[[-0.02  0.00 -0.17  0.00 -0.16  0.22]
 [-0.01 -0.04 -0.06 -0.14 -0.21  0.12]
 [-0.05  0.00 -0.13  0.00 -0.16  0.23]] -0.14

[[ 0.83 -1.39  1.02  0.13 -0.60  2.31 -1.88]
 [-0.80 -1.10 -0.59  0.39  0.24  1.32 -2.18]] -0.60

[[-0.003  0.045 -0.094  0.021 -0.116 -0.029]
 [ 0.125  0.085 -0.209 -0.076 -0.112  0.086]] 0.021

[[ 0.014 -0.052  0.013 -0.169]
 [-0.182 -0.003  0.087  0.172]
 [-0.090 -0.147  0.156  0.159]] -0.003

[[-0.04 -0.59 -0.83 -1.03]
 [-1.87  1.89  1.00 -1.81]] -0.59

[[ -35.9  -28.8  -27.2 -206.1]
 [-140.4   37.2  123.8  -63.0]
 [-107.4 -167.5   26.1  100.4]] 37.2
---
[[4632, 5236, 4300, 4300], [2668, 4280, 2517, 2909], [8762, 4739, 9408, 7421]] ⇒ 4632, 7421
[304, -855, 962, 621, -165, -560] ⇒ 304, -560
[[-226, -128, -354, 94], [-278, -445, -843, -224], [86, 532, -144, -577]] ⇒ -226, -577
[[-40, -288, -203, 954, -531, -715], [-947, -146, -994, -912, 451, 592]] ⇒ -40, 592
[[8, 3, 7, 4, 3, 5], [3, 5, 2, 2, 5, 4], [6, 3, 4, 1, 6, 6]] ⇒ 8, 6
[[67, 23, 29, 17, 50, 70], [35, 58, 66, 72, 32, 17], [53, 35, 85, 63, 35, 37]] ⇒ 67, 37
[-39, 37, 9, -29] ⇒ -39, -29
---
[[-67.9  61.9   3.2 -47.0  14.2]
 [-47.6  26.6 -36.6 -45.9  40.6]
 [ 41.5 -39.4 -40.5 -18.7  -9.7]] value 26.6

[[-37.7  -7.6 -21.2 -16.0  27.5  38.2   6.6]
 [-31.7  -5.8 -10.6  -7.6  22.2  -9.8  12.0]
 [  3.0   2.6  30.2  56.3 -42.4   8.4  16.3]] value -5.8

[[ -0.2  -3.5   1.0  -0.3   2.8  -0.1   0.5]
 [  5.1  14.3  -9.3   1.3 -15.1  -1.8  -1.3]
 [-25.5  14.7  49.1  -1.5   2.7 -40.6  -9.3]] value 14.3

[[ 22.2  -3.8 -37.6  23.1]
 [ 38.0   5.3 -47.4  10.0]
 [ 43.5   5.7 -54.8   9.7]] value 5.3

[[ 61.5  -4.3  -7.7   2.6   8.7   8.2   7.5]
 [ 19.0  -6.3  14.7  21.9  29.5 -38.7   1.3]
 [-29.6  34.4  -0.6  -2.7   5.1  41.2  14.1]] value -6.3

[[ 41.3  32.5   8.7 -53.5 -36.7]
 [  0.6 -13.4 -23.9 -36.1 -20.3]
 [-15.8 -14.1   2.0 -29.1 -27.2]] value -13.4

[[-30.1 -44.3 -26.7  48.3]
 [-17.9 -29.6  28.0 -25.1]
 [ 47.0  36.4 -12.8 -31.6]] value -29.6
---
[[ 64.2 -30.8  -9.8 -24.4 -44.0]
 [ 29.1  31.8  13.1  -5.9 -14.1]
 [-47.4  39.5 -17.5  -6.0 -19.5]] Out: -5.9

[[-29.5 -23.4 -18.3  -7.7]
 [-45.0   0.5 -21.6  46.4]
 [ 55.6 -11.2  37.1  61.9]] Out: -21.6

[[ -4.9  -4.3  17.1  10.6   1.4 -25.1]
 [  2.9 -17.6 -12.8   8.2  20.5  15.8]
 [-62.8  53.4 -17.7 -22.3 -31.2  52.4]] Out: 20.5

[[-18.9  34.7  -0.2 -45.2  -7.6  50.1]
 [-43.8 -11.5 -12.2   0.2 -30.1 -31.8]
 [ 11.6 -63.2 -11.0   7.5 -53.6 -10.1]] Out: -30.1

[[ 59.1 -46.4  23.5  16.1 -44.0  54.7 -51.9]
 [ 59.1 -34.2   8.5  -2.6   4.1  25.7 -50.3]
 [ 56.1  26.4 -43.5 -23.3  24.3  19.3 -32.7]] Out: 25.7

[[ 18.5 -16.5  54.4 -23.3   0.6 -20.3  40.9]
 [  7.1  -6.4   8.1 -38.8 -52.3  17.0 -38.4]
 [ -8.3 -20.1  44.4 -12.5 -35.3 -15.6  32.2]] Out: 17.0

[[-63.7 -44.2 -47.3   3.8]
 [-12.3  22.5  44.8 -40.2]
 [ 38.1  -9.8 -19.6 -19.9]] Out: 44.8

[[  8.4  13.4  -1.3   0.5]
 [-48.0 -20.6   5.2  -2.6]
 [ 17.3 -40.7  -2.0   2.2]] Out: 5.2
---
[[  1.2   1.2  14.7 -41.4 -44.5   0.4  -0.3]
 [  2.6   6.9 -42.8 -16.0  15.1  42.9  -0.1]
 [  4.2  12.9 -53.7 -18.4  20.1  54.9  -1.5]] => 54.9

[[-32.5  -0.1   0.0   0.0 -45.3   9.2  66.5]
 [ -2.6 -30.6  25.6 -38.8  13.5  35.2 -20.5]
 [  1.2 -34.3  12.1 -12.5  26.7 -34.8  -1.3]] => -34.8

[[-29.0  -3.5 -15.2  57.7]
 [  5.7 -10.5 -53.4   8.0]
 [-58.8  15.2   6.6   6.1]] => 6.6

[[-30.6 -31.5  14.8 -39.2]
 [-45.1 -46.4  21.8 -57.7]
 [-10.5 -10.8   5.1 -13.4]] => 5.1

[[-54.6  54.3 -54.8 -56.0 -53.7  53.1  56.6]
 [-55.4  54.6  59.7 -53.4  56.3  52.1 -51.9]
 [ 54.5  29.2 -55.2  53.7 -23.5 -57.9  23.1]] => -57.9

[[ 43.5 -33.3  24.3   9.1  25.4]
 [ -3.6   2.8  -2.0  -0.8  -2.1]
 [ 61.6 -47.2  34.5  12.8  36.0]] => 12.8

[[ 53.1 -29.2   1.5 -15.1 -53.7 -26.4  31.6]
 [ 54.1 -27.7  -5.7  -9.3 -58.2 -28.6  30.6]
 [ 53.3 -26.7  -9.8  -5.3 -58.6 -29.6  29.6]] => -29.6

[[-64.5 -33.8 -14.1  66.8]
 [ -9.6  57.4   4.4  11.8]
 [ -3.2 -18.7  -4.8   5.2]] => -4.8

[[ 56.5  39.6  19.8  18.0  22.1]
 [-17.6 -10.6 -60.8  29.0   0.4]
 [-17.5 -33.8 -25.3 -12.2  12.1]] => -12.2
---
[[-0.077 -0.024  0.058  0.113 -0.086]
 [-0.144 -0.006  0.087  0.043  0.018]
 [ 0.070  0.041 -0.031  0.136 -0.086]] result: 0.087

[-176.979 -113.927  162.804   32.380 -101.316 -119.219   23.441] result: 23.441

[[ -9.39 -14.25 -11.53   5.59  12.46 -11.94]
 [-10.05 -13.84 -10.62 -19.13 -16.68 -16.55]
 [ -8.19 -15.20  -4.30  -9.97  18.79 -16.84]] result: 5.59

[ 1.21 -1.22  1.74  0.64  0.24  0.50  1.51] result: 1.21

[[-0.226  1.748 -0.957  1.079]
 [ 0.185 -1.057  0.952 -1.009]] result: 0.952

[-15.21  10.27  12.92  -4.99  16.37] result: 10.27

[ 0.013  0.055  0.143  0.066 -0.135] result: 0.055

[[ -28.6    0.5   15.3  -77.4]
 [ 124.9  163.8  121.1 -140.5]] result: 121.1
---
[ 11.2 -56.4  19.9   8.3   4.7  14.2  15.0] --> 8.3

[[ 54.8 -44.7  47.7  29.7  51.2]
 [ 55.8 -41.3  55.5  29.9  53.6]
 [ 53.4 -46.6  59.6  31.6  59.8]] --> 29.7

[[ 16.4  -4.8  -7.0 -32.3  50.9 -10.8]
 [ 11.0   1.7  -7.0 -38.4  14.3  -3.7]] --> -32.3

[[ -4.6  28.3   5.2   0.0  -8.6 -18.7]
 [  6.7  -1.0  -8.7  33.8 -57.0   7.5]
 [-10.7  24.4 -24.0  36.5  53.5  20.5]] --> 0.0

[-11.6  -9.5 -64.1 -30.1 -27.8] --> -30.1

[[-36.9 -29.4   2.6 -30.3 -49.3  15.8]
 [ 36.0  46.9  -8.9  12.2  19.5  -9.2]
 [ 19.5  32.9  20.6 -32.6  -5.1  29.2]] --> -30.3

[[  7.7  38.0  14.8 -30.4]
 [ 30.3  -7.6  30.5 -57.3]] --> -30.4

[[-61.2  28.0  23.7  36.5 -30.6]
 [-53.3 -27.8  28.9   9.8  11.1]] --> 36.5
---
[[532 299 243 485 638]
 [613 295 357 886 434]
 [322 923 749 123 984]] value 749

[[7120 9379 8830 6603 5391 8294]
 [6072 6829 7484 3762 6833 4159]
 [3978 8830 8375 3133 7866 3890]] value 3133

[[625 672 602 209 694]
 [620 457 506 981 633]
 [635 482 603 499 672]] value 603

[[-34  13  34  37]
 [  3   2   2   2]
 [ 14  38 -26  33]] value 38

[[5982 6962 5575 6435 5442 6982 7039]
 [3775 7051 2336 6346 2644 6835 8184]
 [5284 7148 4599 6188 4530 7004 7657]] value 4530

[[3 2 2 8 6 6 2]
 [5 0 3 8 6 6 3]
 [7 7 7 7 7 7 7]] value 7
